A small network was trained on invented records. Each row is its activation on one of them, seen along a few directions.
Records have a field called J. Each example row is followed by its value.
The largest differences between rows may come from other fields.
In the rows, zero is written as 500.
Strong random noise was added to every row along 4 fixed directions; ignore it. To show where, here is one row again and again, with new noise each time:
[254 428 485 427 683 473 512 535 546 451 362 431 299 445 510 524 454 572
 467 262]
[463 508 535 372 515 471 375 525 388 542 392 542 492 480 573 337 475 456
 441 322]
[825 632 347 662 266 431 572 352 352 416 775 610 705 504 426 548 562 596
 490 817]
[566 446 646 576 607 547 647 710 315 528 495 739 376 439 624 619 469 611
 541 587]
[546 530 488 500 428 464 432 467 572 516 529 505 601 447 554 442 555 494
 555 528]
[522 476 636 436 553 519 460 646 338 577 408 663 457 458 641 419 473 491
 496 424]

[400 561 330 475 609 409 457 430 519 437 463 439 387 488 462 430 395 626
 345 352] | j3
[455 439 626 471 498 554 485 589 599 527 428 434 458 479 606 544 573 476
 613 491] | j8
[321 417 323 299 475 514 578 311 316 397 422 297 347 569 262 453 435 456
 355 320] | j5
[489 481 679 447 628 547 422 662 531 598 351 570 393 513 679 447 479 472
 525 447] | j8
[198 221 624 310 429 681 682 583 442 391 505 308 442 574 286 654 625 266
 673 288] | j2
[410 373 385 597 301 585 613 391 509 369 690 365 483 629 235 673 622 532
 625 626] | j4
[517 558 514 595 486 511 444 411 621 543 504 527 646 476 530 460 552 518
 536 661] | j7
[268 292 708 389 654 592 523 729 652 587 304 476 358 402 632 551 583 430
 685 324] | j3
[286 466 443 486 806 528 673 478 297 390 385 517 195 538 393 604 396 640
 316 418] | j12
[568 548 473 639 609 519 681 483 353 453 555 615 439 518 443 612 479 623
 415 746] | j12
[629 550 393 384 421 346 440 315 272 394 512 558 508 675 311 324 457 500
 341 430] | j1
[368 398 612 357 405 619 358 585 507 565 473 497 520 599 554 319 514 290
 607 397] | j11
[515 364 809 257 384 502 266 589 778 697 348 489 779 515 611 247 661 185
 797 387] | j6
[353 483 546 479 607 456 465 449 502 459 392 483 426 486 465 480 456 560
 402 453] | j1
[130 388 294 458 536 494 651 275 823 326 491 110 394 460 268 656 524 513
 567 437] | j5
[486 471 493 353 455 588 491 529 208 512 518 518 535 637 363 380 451 406
 378 365] | j14
[621 427 766 314 311 651 361 647 308 679 538 551 727 551 517 319 649 262
 671 528] | j13
[442 468 531 392 405 517 374 429 301 549 446 483 682 629 525 353 437 458
 456 316] | j7
[411 436 422 346 468 389 476 344 507 463 457 351 609 631 334 406 443 406
 516 316] | j14
[562 443 454 509 271 576 592 388 385 431 766 335 650 583 219 585 690 455
 651 678] | j13
[268 229 656 325 220 714 534 512 738 475 578 234 689 537 342 586 781 115
 941 440] | j2
[477 423 653 205 478 442 288 540 245 591 251 621 497 650 580 175 411 303
 477 222] | j11

Which value of J does each new row have?
[901 511 845 624 380 628 557 775 447 694 623 807 756 438 790 546 600 407
 702 856] | j8
[499 417 698 421 462 601 506 574 577 627 447 548 561 426 636 459 552 395
 654 611] | j5
[429 504 668 485 542 520 421 531 665 593 399 529 545 445 595 420 560 477
 571 542] | j1
[497 485 643 537 621 579 600 612 340 552 431 696 422 497 570 516 454 564
 463 587] | j7
[343 406 628 505 657 498 456 635 652 608 390 481 404 405 667 467 473 488
 565 382] | j3
[357 426 787 340 505 599 267 703 672 805 304 507 732 508 831 319 586 263
 738 388] | j7
[722 601 441 609 268 467 467 439 543 527 632 571 726 464 515 504 583 482
 605 750] | j3
[482 642 397 424 451 441 322 351 476 487 428 398 526 603 487 311 444 428
 378 349] | j8
[371 550 321 403 441 441 396 292 635 369 491 225 480 570 393 449 477 435
 444 371] | j8
[624 539 456 762 480 482 640 535 749 507 678 526 535 387 494 724 522 661
 656 837] | j3
[385 430 433 493 458 374 448 346 860 512 491 315 651 540 489 481 510 439
 722 516] | j11
[543 458 352 557 342 590 729 430 211 302 779 508 455 668 232 660 482 535
 517 670] | j11
